These are the activations of a small neural network, seen along a few directions. Each row is one input.
Each table varies a few parts of the input and shows all the possible inputs, shuffled.
A made-up example of a description, with smaller parts first: one of 3 separate values, together with either a single point or one of 11 places along a line or (one of 4 places along a line, together with one of 8 places around a ring).
Shared parts are said once, and a part with two or three values counts as separate values.
In the rows, zero is written as 128.

Other details of the inputs vary at random and push rows far along two fixed directions, the same in every table; ignore that.

Rows:
R1: [174  74 144 118  87  64  44 171 107  56 106  70]
R2: [203  63 143  57 121 102  91 155  77  80  98  48]
R3: [ 90 190 115  97 141  96 198 166 161  70 125 130]
R4: [181  46  82  89 121  92 100 164  10  97  85  48]
R5: [129  95 165 155 125 197  60  78 163 174  75 138]
R6: [199  38 121  75 136  76 103 138  46  94 142  33]
R7: [100  80 174 176 110 165  81  78 143 200 116 125]
R8: [100 230  81 122 125 107 164 170 142  71 146 126]
R9: [160  96 137  86  91 109  36 164 123  47  82  44]
R10: [158  93 159 127 107  86  68 152  67  55  95  32]
R11: [168 164  86  88 156  85 224 154 120 107 185 168]
R12: [140  83 163 121 115  84  60 174  75  60 109  38]
R13: [102 137 101 147 184 158 207  64  95 199 158 196]
R14: [171  92 161  87  97 116  60 159 115  44  85  40]
R15: [ 71 190 134 168 143 183 152 116 156 172 148 185]
R16: [ 98 222  74 113 114 102 169 168 173  85 159 120]
R17: [113 222  89 133 142 111 174 169 141  73 142 118]
R18: [203  80 142  89 124  94  84 157  40  87 118  37]
R19: [107 197  99 106 151  89 187 158 166  67 109 123]
R20: [ 94 215  87 109 117 105 170 176 172  84 172 122]
R21: [184  33  90  57 122  97 105 161  45  90  64  57]
R22: [ 62 177 134 143 145 161 157  91 187 174 120 206]
R23: [116 189 111 116 126 103 178 197 167  73 169 157]
R24: [108 108 165 170 111 188  43  92 123 174 114 138]
R25: [102  92 152 176 105 158  57  69 149 202 107 134]
R26: [159  29 103 143 123 166 111  86  82 224  99 186]
R27: [147 186  82  89 147  96 217 154 125 129 173 121]
R28: [141  69 169  88 116  89  62 172 109  53  86  45]
R29: [122  99 152 178 114 185  61  79 158 195 115 126]
R30: [114  87 157 184 122 158  72  72 149 199 105 123]
R31: [ 85 192 104 117 136  79 192 180 159  91 165 113]
R32: [ 80 179 140 151 146 168 180  77 181 173 107 198]
R33: [ 87 210 100 123 138  81 173 174 129  70 152 126]
R34: [109 189 105 121 125  70 176 181 161  74 163 160]
R35: [138  34 151 116 157 177 119  44  96 197 105 159]
R36: [110  90 170 169 101 191  70  89 150 195 123 126]
R37: [135 167 114 145 153 165 207  88 156 217 171 241]
R38: [ 95  88 165 171 110 161  60  77 148 205 122 139]
R39: [149  86 144  92 102  84  50 156 112  51  74  47]
R40: [105  91 169 167 108 188  61  98 154 196 129 130]
R41: [204  15 129  79 129  70 105 147  49  71 143  78]
R42: [159  79 150 148 156 173 107  60  76 214 127 146]
R43: [139  75 168 192 122 153  69  81 152 188 104 169]
R44: [ 96 200 111  90 139 122 180 183 174  70 136 132]
R45: [158  90 145 133 120  80  59 158  77  58  89  31]
R46: [123 210  83 119 113  97 169 180 173  73 157 161]
R47: [140  78 184 182 108 159  79  77 143 182 112 173]
R48: [104 101 157 184 116 160  53  74 116 183  93 137]
R49: [101 132  48 140 150 167 217  88 119 244 131 201]
R50: [112 178 118 124 127  79 194 179 157  75 158 155]
R51: [123 155 113 115 174 177 210  69 148 212 141 215]
R52: [153  44 152 116 159 179 113  46  98 205 108 160]
R53: [139 167  76  95 181  89 225 138  77 101 171 130]
R54: [160 147  79  87 166  79 230 146 109 101 190 171]
R55: [183  29 119  77 133  76 108 137  46  91 139  34]
R56: [124 114 172 178 113 193  70  81 117 173 108 133]
R57: [ 73 194 133 172 136 187 165 107 156 172 145 186]
R58: [130  85 167 168  99 178  48  99 153 180 123 175]
R59: [138 201 112 120 116 105 187 175 164  68 161 153]
R60: [114  92 171 177 110 166  84  64 141 200 111 129]
R61: [111 221  98 117 119 109 193 163 165  84 166 116]
R62: [135 202  91 128 130 100 180 180 174  73 155 153]
R63: [177  72 165 109  84 100  58 189 109  49 120  64]
R64: [111  87 180 146 114 202  70  89 156 173  90 143]
R65: [119 162 100 137 169 164 215  68 142 237 174 201]
R66: [ 62 185 136 181 147 163 178  93 150 181 137 191]
R67: [ 99 210 100  87 128 115 166 175 174  63 137 135]
R68: [108 176 117 123 135  74 187 189 159  77 162 157]
Description of these inputs: one of 4 separate values, together with either a single point or one of 4 places along a line or (one of 2 separate values, together with one of 6 places around a ring).
Question: The inputs of R41 and R13 match in every part but the choice among 4 separate values. If R62 is changed in the same way as R41 into R13, which row does it become?
Answer: R17
Question: Start at R18 and move only the place on the line of 4, one step at a time. The first step leads to R42. Which rows follow, in order?
Answer: R53, R13
Question: Change only the choice among 4 separate values in R59. List by row number the other rows that result.
Answer: R14, R56, R61
Question: Change only the choice among 2 separate values in R34. List by row number the other rows that result.
Answer: R58
Question: Start at R14 and move only the place on the ring of 6, one step at a time. The first step leads to R5. Which rows follow, in order?
Answer: R9, R67, R44, R64

Rows:
R69: [132  84 155 145 129 164  97  89 124 179 121 151]
R70: [ 97 180  99 144 150 151 196 109 152 168 143 188]
R71: [185  25 168 125 104 127  31 122  78 121  96  68]
R72: [104 107 147 165 141 186 123  63 144 222 118 183]
R73: [156 123 119  97 126  92 131 163 104  71 131  92]
R74: [142  55 157 149 115 158  58  89 100 180 101 116]
R75: [121 162 105 125 137 117 174 137 134 131 150 154]
R76: [135 141 108 103 134 104 148 152 112  89 129 108]
R77: [123 160 107 123 140 117 172 130 140 128 150 149]
R78: [132 126 117 119 131 118 134 129 119 122 129 113]
R79: [106 178 124 135 135 127 148 134 145 116 132 133]
R80: [106 159 108 122 144 133 175 126 138 138 140 156]
R81: [102 175 122 130 126 124 157 139 162 112 133 143]
R82: [164  98 134  95 121  85 111 165 100  71 127  71]
R83: [128 141 129 122 114  89 115 172 128  64 132  91]
R84: [131 150 119 112 115 103 123 167 145  78 123 110]
R85: [113 113 156 165 115 181  85  91 150 186 121 150]
Question: What do these inputs look like to the network?
Answer: either one of 5 separate values or (one of 2 separate values, together with one of 6 places around a ring)
Question: Change only the choice among 2 separate values in R69. List by row number the other rows that result.
Answer: R80
